A small network was shown many inputs. Here are its activations along a few directions, one row for each input.
In each table, some parts of the input vary, and every possible input appears once, in random order.
A made-up example of a description, with smaller parts first: ring(8) and (point or ring(11) or (values(3) and line(4))).
Shared parts are said once, and a part with two or three values counts as separate values.
(in the rows, 128 means zero)

Other details of the inputs shift rows strongly along three fixed directions, in all tables alike. That doesn't count.

Rows:
row 1: [180 133 145 182 114 159 107 122 151  77 128]
row 2: [ 74 111  95 105 121 126 159 121 102 149 161]
row 3: [175 130 109 117 142 121 129 194 160 118 138]
row 4: [127 103  26 110 125 167 112 163 129 138 123]
row 5: [ 74 142  93 110 105 109 145 123 102 175 153]
row 6: [ 82 113  88  90 122 117 155 110 105 144 160]
row 7: [105 158 174 123 152  77 139 150 145 166 155]
row 8: [188 139 143 167 127 164 101 108 170  97 107]
row 9: [131  98  31 113  99 155 121 165 123 122 142]
row 10: [196 125 140 182 126 145  99 119 140  89 109]
row 11: [106 123 123 161 102 148 143  48  77 126 126]
row 12: [134 141 208 174 146 120 143  77 117 112 126]
row 13: [202 134 139 169 114 143 104 112 143  85 121]
row 14: [116 126 173 100 173  86 155 138 149 150 141]
row 15: [ 87 118  85  89 135 118 155 113  93 155 149]
row 16: [177 129 113 116 131 122 130 191 159 117 149]
row 17: [201 136 136 171 124 143 102 113 145  85 110]
row 18: [ 93 123 131 149  77 134 126  56  79 113 109]
row 19: [130 119  27 101 101 164 125 161 130 120 151]
row 20: [156 127 117 124 157 146 121 198 172 125 135]
row 21: [ 76 100  93  97 135 130 149 114 112 167 136]
row 22: [ 74 128 100  86 113 119 141 129  84 157 131]
row 23: [119 115  42  92  97 168  95 170 132 138 112]
row 24: [132 140 202 175 158 116 136  74 122 117 118]
row 25: [158 133 122 116 141 125  99 206 153 119 122]
row 26: [160 138 122 113 137 125 101 205 156 120 120]
row 27: [ 69 120 104  87 104 117 136 126  94 144 145]
row 28: [124 138 215 158 134 109 119  80 126 119  96]
row 29: [143 139 199 161 153 100 139  67 125 111 111]
row 30: [ 78 109  87 107 134 115 166 127  94 157 125]
row 31: [130 142 205 175 155 120 142  77 121 112 116]
row 32: [139 138 202 161 145 106 147  68 137 116 102]
row 33: [165 130 129 116 121 125 102 202 147 119 143]
row 34: [138 105  34 117  97 155 131 172 114 131 135]
row 35: [178 137 151 166 119 154  74 126 151  90  88]
row 36: [165 129 121 126 140 140 124 198 155 118 160]
row 37: [ 88 103  94 103 120 117 159 120  88 157 151]
row 38: [146 117  63 167  89 201 109  93 124 106  91]
row 39: [ 78 127  84  93 142 125 161 116  99 156 139]
row 40: [189 136 142 185 130 158 100 120 142  91 117]
row 41: [111 114 180 113 161  93 161 148 154 157 138]
row 42: [135 132 201 172 160 109 129  70 120 116 117]
row 43: [137 105  31 112 108 162 116 164 113 132 147]
row 44: [ 85 128  94  93 120 129 168 119  95 149 158]
row 45: [162 132 123 113 135 128  94 204 148 118 135]
row 46: [164 143 111 115 158 138 125 193 165 115 140]
row 47: [153 157 107 133 142 118 100 198 174 139 134]
row 48: [103 125 191  99 149  93 136 152 147 154 132]
row 49: [103 124 114 145 119 144 135  34  96 128 101]
row 50: [145 128  64 154  74 183  88 101 113 104  69]
row 51: [107 116 118 143 105 142 143  36 102 131  97]
row 52: [104 143 187  99 160  86 135 154 130 146 135]
row 53: [111 117 178 113 161  89 147 142 140 138 173]
row 54: [192 150 140 172 126 159 108 118 147  82 116]
row 55: [159 133  51 161  91 186 107  87 106  97 104]
row 56: [142 132 203 158 130 100 141  64 131 101 134]
row 57: [157 133 123 113 145 127  93 203 153 118 125]
row 58: [156 134 127 108 119 126 100 200 161 110 146]
row 59: [157 112  52 172  98 177 101  94 103  98  85]
row 60: [112 110 180 109 166  93 152 142 151 157 143]
row 61: [178 142 150 164 119 154  73 124 153  91  89]
row 62: [102 133 192  93 149  96 133 148 150 155 134]
row 63: [105 119 118 147  99 142 152  40 104 130  91]
row 64: [106 126 178 115 178 102 152 147 147 155 148]
row 65: [106 122 119 151  88 130 154  43  92 110 115]
row 66: [155 137 127 106 139 133  95 200 169 125 120]
row 67: [101 136 131 142  80 139 126  55  70 124 109]
row 68: [105 133 191 101 134  83 142 155 137 137 153]
row 69: [135 125 206 174 126 102 146  76 128 105 128]
row 70: [104 119 118 141 111 147 136  32 103 132 104]
row 71: [109 141 176 102 174 103 161 144 152 146 147]
row 72: [120 162 200 177 135 104 119  71 146 138 107]
row 73: [116 122 177 114 174  90 147 145 130 149 161]
row 74: [170 132 106 113 162 128 111 185 163 118 140]
row 75: [ 64 134  92 105 114 118 141 119 127 185 130]
row 76: [ 96 116 123 157 110 157 140  42 100 136 103]
row 77: [110 118 177 116 169  89 161 150 146 153 135]
row 78: [122 139 177 105 159  95 158 141 136 144 173]
row 79: [ 67 126  97  87 125 119 134 128  87 155 123]
row 80: [ 69 116 103  83 108 126 143 126 109 167 116]
row 81: [188 145 150 168 105 146  86 131 137  89  97]
row 82: [156 127 126 112 122 126  96 201 158 108 147]
row 83: [174 157 140 187  97 137  86 119 164  98 123]
row 84: [ 80 124 105  90  99 116 147 130  84 156 138]
row 85: [ 76 123  86  90 139 131 159 114 111 161 135]
row 86: [162 134 117 109 147 147 125 188 183 124 139]
row 87: [151 130  68 152  65 179  84 101  93  97 101]
row 88: [111 115 176 112 174  89 152 145 144 154 140]
row 89: [100 133 122 149  95 146 151  43  93 107 126]
row 90: [155 125 129 107 135 137  92 198 172 127 124]
row 91: [187 140 154 167 102 148  80 128 132  86 113]
row 92: [ 73 125 100  87 116 119 136 128  82 156 133]
row 93: [118 121 178 118 164  83 163 154 131 148 149]
row 94: [136 117  20 105 114 152 132 168 123 128 114]
row 95: [109 134 189 105 150  83 139 158 123 146 144]
row 96: [ 90 117  88  89 124 119 156 111  93 154 159]
Description of these inputs: line(6) and (point or ring(5) or (values(2) and line(5))).
The inputs of row 64 and row 24 match in every part but the line(6) part. If row 14 is changed in the same way as row 64 into row 24, which row does it become? -> row 29
The inputs of row 80 and row 81 match in every part but the line(6) part. If row 60 is changed in the same way as row 80 into row 81, which row does it become? -> row 10
Change only the values(2) part in row 29. List by row number the other rows that result. -> row 59
Change only the ring(5) part in row 62. List by row number the other rows that result. -> row 23, row 48, row 80, row 90
A walk changes only the ring(5) part. It starts at row 92 and steps to row 22. List the rest of the walk in order. -> row 81, row 95, row 45
A walk changes only the line(5) part. It starts at row 36 and steps to row 11. List the rest of the walk in order. -> row 43, row 37, row 34

Rows:
row 97: [163 145 101 123 120 143 108 165 149 112 135]
row 98: [162 116 104 117 131 154 104 160 156 118 117]
row 99: [ 72 135 153 124 129 103 152  73  81 146 107]
row 100: [165 122 110 118 110 146 102 170 139 108 135]
row 101: [115 138 203 123 145  75 155 111 141 137 149]
row 102: [119 130  39 141  97 169 122 117 119 130 109]
row 103: [142 108  32 140 121 173 150 109 106 115 129]
row 104: [ 79 139 158 118 117 105 150  70  73 145 125]
row 105: [163 130 173 154 140 118 113 109 156 113 100]
row 106: [106 141 127 105 143  97 142 169 141 152 161]
row 107: [183 128 169 168 150 118 132 116 122  94 142]
row 108: [117 134 123 170 104 144 115  75  93 113  88]
row 109: [124 134 123 150 116 159 113  57 103 120  91]
row 110: [163 127 104 119 113 149 110 162 153 108 143]
row 111: [ 64 118  84  91 122 134 139 123  84 148 131]
row 112: [160 145 183 152 138 128 109 122 133 101 103]
row 113: [ 72 103  88  83 112 136 149 123  85 148 126]
row 114: [154 130 100 124 141 151  94 161 155 119 122]
row 115: [165 126 103 125 109 129 105 172 142 113 126]
row 116: [ 66 118  82 106 118 131 145 130  85 165 125]
row 117: [181 132 163 170 153 122 140 107 137  93 149]
row 118: [139 101  40 138 118 167 137 121  84 108 117]
row 119: [158 132 170 169 131 126 126 113 163 109 119]
row 120: [157 134 109 120 130 154  99 174 138 109 118]
row 121: [161 141  99 124 130 153 115 163 158 117 123]
row 122: [125 108  57 120  87 168 116 124  98 113  95]
row 123: [125 135  50 123  89 172 113 112 105 119 125]
row 124: [103 109 139  87 146 111 136 173 132 137 149]
row 125: [155 148 173 158 143 138 114 107 157 104 128]
row 126: [106 134 128 108 154 115 149 167 150 165 154]
row 127: [ 82 121 161 115 108 103 156  70  78 141 126]
row 128: [126 107 118 102 184 108 163 158 130 148 154]
row 129: [108 110 133 102 153 109 141 167 148 167 141]
row 130: [122 138 127 157  96 147 107  66  88 107 115]
row 131: [156 152 174 158 132 128 107 109 147 100 140]
row 132: [158 140 101 138 117 133  98 177 139 119 130]
row 133: [110 140 125  95 155 105 150 164 150 155 145]
row 134: [ 76 110  83  86 115 141 161 110 107 154 138]
row 135: [159 137  96 127 139 138 101 162 155 126 107]
row 136: [163 143 102 127 118 130 100 172 138 117 125]
row 137: [160 137 172 168 121 116 118 115 154 104 131]
row 138: [108 121 134  90 138 107 141 163 144 139 172]
row 139: [163 123 102 121 122 151 121 162 162 114 124]
row 140: [112 123 128  93 147 104 156 162 154 151 146]
row 141: [111 127 210 121 154  79 149 122 129 135 125]
row 142: [110 145 209 136 149  83 139 124 122 151 149]
row 143: [156 112 102 122 133 151  99 160 159 115 123]
row 144: [126 135 122 152 114 151 116  60 103 120  84]
row 145: [120 117 126 168  96 143 121  75  98 109  89]
row 146: [162 140 108 120 118 147  97 171 134 113 135]
row 147: [ 77 146 147 127 120  99 157  62  93 148 130]
row 148: [167 138 177 151 120 123 120 112 149  99 127]
row 149: [158 130 175 155 134 137 119 107 161 100 129]
row 150: [ 70 128 149 136 137 114 149  65  95 168 114]
row 151: [125 120 129 155  88 146 113  66  93 103 116]
row 152: [114 124 209 113 163  89 148 111 140 144 125]
row 153: [109 137 132  87 156 121 148 162 146 151 154]
row 154: [157 123 183 169 129 128 112 125 142 110 111]
row 155: [161 134 175 171 120 124 118 115 153 112 135]
row 156: [122 116 119 166 106 143 120  63 113 122  88]
row 157: [111 116 138 103 132 100 139 176 130 157 159]
row 158: [108 138 130 108 143 105 141 170 141 160 166]
row 159: [108 116 131 105 146 113 155 166 154 161 155]
row 160: [ 75 110  82 102  99 115 148 126  87 156 137]
row 161: [104 130 127 102 162 102 135 168 144 163 136]
The inputs of row 133 and row 135 match in every part but one. If row 153 is changed in the same way as row 133 into row 135, which row does it become? -> row 109
The inputs of row 131 and row 114 match in every part but one. If row 137 is changed in the same way as row 131 into row 114, which row does it become? -> row 156
What is each input in this table made of? -> ring(5) and (point or (values(2) and line(6)))
Change only the line(6) part in row 110. List by row number the other rows that result. -> row 101, row 137, row 138, row 148, row 155
Change only the values(2) part in row 102. List by row number the other rows that result. -> row 119
Change only the ring(5) part in row 141. List by row number the other rows that result. -> row 101, row 105, row 115, row 140
List by row number the other rows that have the ring(5) part in common with row 118. -> row 99, row 108, row 111, row 112, row 113, row 116, row 120, row 122, row 124, row 141, row 145, row 154
